These are the activations of a small network on made-up records, seen along a few directions, one row for each record.
After each row come some of the record's fields: E, W, M, U.
The largest differences between rows may come from other fields.
(in the rows, 500 means zero)
Random noise pushes rows far along 2 fixed directions. That doesn't count. These rows show it; they differ only by the noise:
628; 471; 685; 552; 348; 588; 361; 268; 493; 746; 510; 337; 616; 302
349; 430; 559; 572; 599; 536; 602; 522; 322; 475; 389; 311; 589; 203
614; 475; 683; 550; 350; 589; 355; 275; 490; 750; 497; 338; 610; 291
453; 395; 569; 585; 600; 529; 665; 479; 340; 435; 489; 304; 636; 290

425; 324; 520; 381; 660; 514; 528; 547; 428; 394; 319; 603; 410; 311	E: e4 / W: w4 / M: m1 / U: u2
475; 591; 428; 452; 473; 475; 532; 644; 540; 576; 498; 680; 410; 589	E: e5 / W: w4 / M: m1 / U: u1
436; 457; 546; 460; 466; 498; 378; 458; 456; 524; 328; 515; 405; 476	E: e1 / W: w5 / M: m5 / U: u2
309; 445; 435; 423; 627; 545; 616; 736; 394; 341; 349; 622; 459; 404	E: e5 / W: w3 / M: m5 / U: u1
615; 219; 519; 594; 585; 486; 681; 401; 592; 395; 626; 319; 572; 584	E: e2 / W: w1 / M: m1 / U: u2
497; 604; 533; 516; 520; 397; 612; 595; 435; 502; 631; 516; 520; 446	E: e4 / W: w4 / M: m4 / U: u2
420; 416; 383; 456; 510; 423; 262; 529; 671; 683; 331; 653; 303; 477	E: e2 / W: w5 / M: m1 / U: u2
482; 306; 523; 386; 632; 559; 409; 575; 462; 338; 208; 537; 346; 294	E: e4 / W: w5 / M: m5 / U: u1
304; 459; 522; 580; 504; 518; 498; 491; 493; 628; 353; 333; 606; 323	E: e2 / W: w2 / M: m3 / U: u2
583; 520; 466; 526; 575; 439; 562; 592; 429; 334; 642; 595; 464; 533	E: e2 / W: w4 / M: m2 / U: u2
569; 328; 299; 512; 494; 425; 590; 566; 616; 379; 554; 651; 464; 613	E: e3 / W: w4 / M: m2 / U: u1
617; 364; 565; 512; 564; 480; 562; 499; 474; 390; 582; 555; 616; 626	E: e4 / W: w3 / M: m5 / U: u2
765; 324; 421; 377; 507; 404; 416; 543; 758; 436; 606; 693; 393; 727	E: e2 / W: w1 / M: m5 / U: u1
837; 238; 565; 473; 574; 433; 692; 399; 521; 378; 704; 551; 633; 718	E: e4 / W: w4 / M: m1 / U: u2
361; 692; 413; 570; 356; 530; 224; 448; 578; 674; 483; 517; 440; 548	E: e3 / W: w2 / M: m2 / U: u2
674; 533; 411; 524; 440; 419; 592; 368; 651; 554; 742; 607; 482; 901	E: e5 / W: w5 / M: m1 / U: u2
556; 465; 471; 362; 648; 443; 435; 688; 557; 330; 434; 660; 387; 604	E: e4 / W: w1 / M: m5 / U: u1
302; 563; 445; 489; 488; 473; 321; 493; 451; 591; 256; 592; 427; 227	E: e2 / W: w4 / M: m4 / U: u2
386; 527; 390; 274; 678; 513; 591; 777; 415; 344; 470; 732; 364; 434	E: e5 / W: w3 / M: m1 / U: u1
890; 93; 590; 395; 615; 488; 720; 411; 490; 164; 619; 381; 638; 623	E: e4 / W: w1 / M: m1 / U: u1
518; 458; 389; 426; 625; 470; 665; 586; 409; 252; 693; 636; 499; 671	E: e5 / W: w3 / M: m5 / U: u2
471; 464; 622; 491; 462; 470; 426; 439; 335; 583; 341; 364; 567; 285	E: e4 / W: w4 / M: m3 / U: u2
451; 708; 474; 440; 411; 447; 113; 533; 601; 706; 405; 810; 313; 448	E: e2 / W: w4 / M: m2 / U: u2
687; 671; 673; 559; 328; 635; 451; 321; 534; 780; 690; 463; 613; 639	E: e5 / W: w3 / M: m1 / U: u2
751; 226; 483; 565; 373; 471; 451; 285; 710; 511; 716; 453; 633; 700	E: e2 / W: w2 / M: m2 / U: u2
422; 486; 485; 588; 256; 524; 425; 270; 570; 700; 515; 300; 620; 494	E: e5 / W: w2 / M: m4 / U: u2
447; 311; 477; 518; 472; 481; 410; 478; 484; 550; 191; 350; 491; 240	E: e2 / W: w5 / M: m3 / U: u1
399; 608; 391; 453; 542; 477; 564; 718; 477; 530; 514; 581; 488; 452	E: e3 / W: w3 / M: m3 / U: u1
375; 732; 592; 470; 522; 511; 328; 609; 535; 567; 477; 610; 418; 443	E: e4 / W: w2 / M: m2 / U: u2
662; 419; 265; 520; 559; 371; 730; 538; 717; 297; 772; 671; 427; 766	E: e3 / W: w5 / M: m4 / U: u1
504; 339; 453; 447; 647; 462; 545; 655; 383; 324; 528; 524; 485; 461	E: e2 / W: w3 / M: m5 / U: u2
441; 537; 366; 629; 487; 507; 608; 627; 555; 458; 504; 596; 435; 545	E: e3 / W: w4 / M: m2 / U: u1
126; 456; 371; 468; 777; 549; 686; 762; 325; 319; 362; 415; 438; 272	E: e3 / W: w2 / M: m1 / U: u2
349; 583; 487; 425; 512; 576; 434; 607; 532; 518; 334; 641; 411; 470	E: e5 / W: w2 / M: m5 / U: u1
500; 468; 669; 364; 440; 542; 278; 443; 463; 660; 328; 596; 403; 265	E: e4 / W: w4 / M: m1 / U: u2
872; 412; 557; 580; 498; 391; 652; 311; 588; 460; 807; 434; 640; 840	E: e4 / W: w5 / M: m3 / U: u2
658; 488; 552; 421; 470; 452; 435; 464; 587; 503; 685; 610; 495; 738	E: e1 / W: w2 / M: m5 / U: u2
460; 507; 313; 628; 438; 448; 519; 411; 672; 494; 617; 503; 437; 786	E: e5 / W: w1 / M: m2 / U: u2
335; 431; 481; 438; 699; 484; 617; 656; 382; 294; 421; 529; 533; 507	E: e1 / W: w2 / M: m5 / U: u2
378; 283; 525; 406; 563; 503; 374; 517; 404; 495; 220; 549; 413; 245	E: e4 / W: w4 / M: m1 / U: u2

Here are new rows. What are their fields?
946; 258; 576; 444; 509; 476; 565; 260; 626; 285; 846; 542; 694; 794	E: e4 / W: w2 / M: m2 / U: u2
561; 555; 475; 459; 492; 535; 551; 515; 557; 516; 578; 498; 586; 547	E: e3 / W: w2 / M: m3 / U: u1
443; 585; 463; 586; 513; 470; 411; 540; 578; 548; 482; 687; 448; 501	E: e2 / W: w4 / M: m2 / U: u2
659; 370; 420; 518; 568; 438; 499; 555; 610; 407; 485; 614; 430; 681	E: e2 / W: w5 / M: m5 / U: u1
352; 616; 302; 537; 492; 420; 393; 482; 644; 596; 462; 618; 389; 551	E: e3 / W: w5 / M: m4 / U: u2
638; 459; 602; 338; 463; 477; 372; 474; 503; 563; 361; 615; 490; 375	E: e4 / W: w4 / M: m3 / U: u1
624; 270; 627; 425; 505; 584; 418; 449; 524; 379; 327; 423; 469; 407	E: e4 / W: w1 / M: m5 / U: u1
553; 551; 432; 538; 412; 515; 410; 455; 533; 533; 625; 562; 500; 615	E: e3 / W: w3 / M: m2 / U: u2
574; 648; 434; 505; 390; 527; 371; 550; 525; 552; 530; 651; 404; 503	E: e3 / W: w4 / M: m2 / U: u1
927; 563; 643; 474; 359; 564; 341; 403; 597; 543; 730; 597; 585; 630	E: e2 / W: w3 / M: m2 / U: u1
526; 752; 503; 613; 481; 536; 586; 481; 544; 522; 764; 523; 602; 713	E: e3 / W: w2 / M: m2 / U: u2
347; 464; 357; 618; 549; 457; 608; 575; 509; 387; 561; 458; 597; 614	E: e3 / W: w2 / M: m2 / U: u2
562; 548; 490; 602; 320; 533; 525; 242; 445; 588; 571; 362; 589; 531	E: e5 / W: w4 / M: m4 / U: u2
57; 317; 391; 569; 728; 491; 636; 667; 221; 325; 134; 191; 528; 110	E: e2 / W: w2 / M: m3 / U: u2
212; 494; 461; 554; 464; 529; 493; 580; 513; 598; 369; 456; 471; 466	E: e5 / W: w2 / M: m5 / U: u2
102; 370; 394; 520; 791; 512; 632; 730; 369; 337; 235; 416; 494; 270	E: e2 / W: w2 / M: m1 / U: u2
751; 335; 612; 327; 537; 528; 427; 537; 622; 409; 565; 655; 507; 569	E: e4 / W: w2 / M: m5 / U: u1
673; 659; 538; 526; 455; 458; 455; 396; 579; 565; 712; 674; 555; 586	E: e2 / W: w4 / M: m4 / U: u2
328; 372; 491; 609; 548; 558; 577; 423; 449; 388; 420; 271; 577; 279	E: e2 / W: w2 / M: m4 / U: u2
424; 749; 427; 493; 415; 503; 453; 460; 521; 611; 583; 613; 365; 490	E: e5 / W: w4 / M: m4 / U: u2
